A small network was trained on invented records. Each row is its activation on one of them, seen along a few directions.
Here are examples, each followed by its value of one field, Sofin.
The largest differences between rows may come from other fields.
Strong random noise was added to every row along 11 fixed directions; ignore it. To show where, here is one row again and again, with new noise each time:
 147  -37   40  124  -62   70 -178 -175 -256  174 -360  138  100 -357 -157 -310    1   87   36  -70 -368  -66  136  252  102   15 -315
  13 -247  -67   22  369  701 -273   88  303   24  237   72  -16   93   48 -138 -458 -237 -124 -447  629  219   42 -102   57  487  392
  85  172  214  -25  -94  282  182  147   26 -156  -85  193  315 -104 -315 -406  128 -141  221   73  408   62  338  -34 -109   93  -80
 372  152 -250   64 -210  -25 -441  319 -200  172  141 -131 -202 -358 -132  -32  468   51  -10 -108  283 -524 -280  492  -69 -113 -352
-180 -345 -219  153 -230   80 -521 -339 -326  187 -238 -150 -238 -112  225  119  -28  257 -128   -7 -647    6 -434  296  211  -81  112
 360  -71   58  -17   39  317  -97  200  273  236  -10   27  243 -209 -197 -220   30  160 -165 -350  293 -384  122  237 -129  151 -110
 -41   -7 -263  -37 -117  480  110 -265 -242  375  -22 -109   30  222  116 -168 -462   78   50  -92  177 -349  127  -67  -42 -216  260
 413  -42  199   58  109 -154 -140   59  485   89 -142  184  204 -132 -211  109  298  -43 -212 -271  -90 -126   -8  173  -64   51 -145
-416 -143  -83  145   45  359  -17   86  255 -242 -145 -371  259   62  136   46  144  -92   12  320 -163  655  155 -172   75  389 -135
 122  212 -504  -76  -98 -178   17 -186 -145   34  -29 -194 -408  279  132  428  405 -165  -53  367  200   56 -391  -38 -231 -171  325
 -32   64  153  -23   75  -33   52  -19  143 -217   18  154   44  192  -34   61  175 -270   81   25  201  330  -73 -160   30   64  202
-338 -143  -84  137 -124  521 -258  203 -170  165  280 -359  157    6  249 -227 -301   73  183 -176    8 -146   32  113  300   -8 -269
 313 -118  196 -258  -52  -75  189 -213  -91   27   79  385  -85  153   23 -192  -41   47  240  154 -210  306 -310  203  -74   60  350

 -19  -74 -178  -42  264 -277   26 -182 -204  134   99  -15 -404  143  273  282  -47  -72 -185 -199   13   35 -391  -23  135   72  180 | b9
-237 -131   54   60 -156  111 -103 -201    9  -43   -1   18   62  136  117   50 -234  -92  103   35 -476  161  -44  -75  147 -197   42 | b8
 -13  -49 -111    8 -138  388  124   65  -82   87   61 -153  118   31   51 -216 -320  154   86  202   77 -149  179  138 -148   40  -89 | b3
 115  184   88 -228  175 -285  128  250 -302 -109   59  108 -111 -198    9 -279  255  145  214   21   82  231 -187  153  153  194 -223 | b2
-413  -75 -147  291  -21   64 -160    5  259  -16 -336 -398  206  -25  104  250  174  144 -388 -131 -192 -140  187 -202   88 -104 -189 | b9
 188 -232  -54   -4 -231  371 -378  324  -28   55  351  -24  -79 -238  -90 -238 -188  166   50 -147  312 -127 -240  441  -89  218   22 | b7
-511 -245 -105  329 -220  236 -503  -87 -218  -70 -105  -68  -96 -151  112  169 -128   39 -230  -47 -135    2 -164   78  152  117  124 | b4
-206  -38   63  227 -247  103 -300   88  186  -62 -386 -168  331 -234 -224  117  379  216 -266 -201    2 -352  132   56    6 -180 -167 | b6
-111  -42  166  114 -270   43   34  -90   87   59 -116  -38  277   -9  -88   -2   94  110   47 -198 -128 -382  150  -67   54 -348   11 | b6
-264   14 -318  138 -311   32  105   41  310  -81  -36 -584  256  219  139  412  236  -69  -26  496 -284   25  137  -74  -99 -182 -217 | b1
 439  108 -216 -226 -175  -79  152  -23 -319  144   21  171 -155 -128 -130 -286   78  218  221  342   42 -195  -60  353 -368 -117  133 | b1
-330  -58  413 -100 -169 -484  156    9   59 -128   38  -56   79  288  238  468  335  177 -128    0 -234   31 -323 -222  184 -153  258 | b2
  25 -412 -373   43 -307  215 -156 -206  210   47  137  -91 -267  170  173  379 -138   18  -20  422 -377  179 -350  262 -220   73  351 | b9
-190 -138   86   93  127   24 -235   90  127 -250   21   26  -53   30   59  153   41 -112 -190 -131  152  314 -153  -21   84  391  142 | b4
-124    6   60  -48  147 -225   84  -75  175  -25  -80 -185   64  108  195  233  151   64 -155  -28 -348  155 -132 -162  123  -30 -127 | b8
 299 -149    4  -97  206  -10 -163  253 -323  313 -114    5  -86 -489  -55 -224   79  596 -398 -492  138 -374 -152  421   63  363 -191 | b2
-159  228   93  -74 -147 -393  454  -46 -584   31  142  154 -114  147  116   73  109   60   83  265  134  -37 -174  -15    9 -132  -39 | b4
 187   43  339 -170  147 -165  448  105   35   58  254  185  112  168   76 -155 -121   -9  105  -12   -6   78   29    3   72  104 -191 | b3
-162  292 -438  -20 -166 -225  -57   93 -739 -180 -153 -170 -307 -368  -39  -48  474   50  136  611   30  291 -176  232  -77  190 -331 | b5
 -25  128   20   70  157 -306  124  110    1  -61 -136  -85   81 -122  -34  106  242  -20  -30   20 -101   11   76  -82  135   41 -315 | b5
 -56 -202 -180   90 -393  449   28   11  535 -231  128 -165  253  286   69  199   37  -10  175  697 -155  420   89    9 -391   78  273 | b6
 388  -55  180  -64  251 -686 -396 -227 -444  268 -450  388 -434 -525 -179   56  276  378 -530 -715   56 -411 -495  289   60  -33  178 | b7
  66  149  -85   54  291    5  474  -68  553   66  182 -159  212  495  245  193 -389 -405  211  223 -230  311  370 -333   -2  -10 -235 | b3
 153 -324  -21   38 -368 -115 -569  192  103  -98  -47 -101  -97 -426 -108   69  566  371 -139  127 -487 -115 -486  507  -99   84 -187 | b8
 200 -134 -391   39 -250  140 -166  -24 -235  148  148    6 -203 -206   22    2  -81  167   38  392  -92  -73 -130  370 -206   77  -36 | b5
-245  165 -374  272   96   52 -379  172   55 -170  147 -540 -126    4  170  213  132 -331  119  287 -131  319   80  -25  189  113 -407 | b1
-405  132 -250  294   56  372  -55   22   41  -49 -327 -460  230 -105  -67  -21 -131 -146 -161   26  297   78  490 -373   67  156 -295 | b7

Here are new rows. What is Sofin for each?
-204  139   17  -40 -372  130  187   17 -298 -152 -119  -62  172  -77 -146 -234  137   51  266  361  -75  -21  137  -25  -98 -131 -144 | b8
-130 -110 -125  149 -264  386   86  -50  -27  350   51 -165  278   56  108  -98 -488  134   36   81 -265 -370  289  120  -64  -69 -196 | b4
-258 -120  328  -59  154 -212  -20  163   30  -43   51 -235  187  -14  126  -40  151  263   41 -235 -476   89 -101   14  316   42 -376 | b8
 -73 -171  510   38   36  -30  -53   88 -215  192   97  336  279 -255  -82 -264 -301  323 -227 -747   97 -576  -35  142  317  -13  -43 | b5
 -70   26  -27  232 -300  312  -98 -248  165  -77 -253  178  183  118 -181   73 -139 -240   94  165 -114   -3  310 -130 -166 -347  295 | b6
-291  -45   -5  -45 -370   11  113   45  163 -279 -112 -168  139  192  -30  163  430  183  -84  432  108   18 -119 -136 -288 -138  488 | b1
-170  156  -45  112  -96 -118  110 -403 -322 -313 -407  362 -150    4 -214  -42   36 -236   97  333  125  297  162 -259 -110  -13  282 | b9
 -46 -120  459  -62 -127 -135 -159  350 -113  -72  258   37  109 -116  -32 -306   38  170  194 -357    0  -72 -251  221  268  -41 -163 | b7
-180 -287 -129   56 -147  338 -294 -106  157  130 -397 -196  129 -112  -29   17  -75  289 -315 -149 -313 -152   49   25   34   45  168 | b2
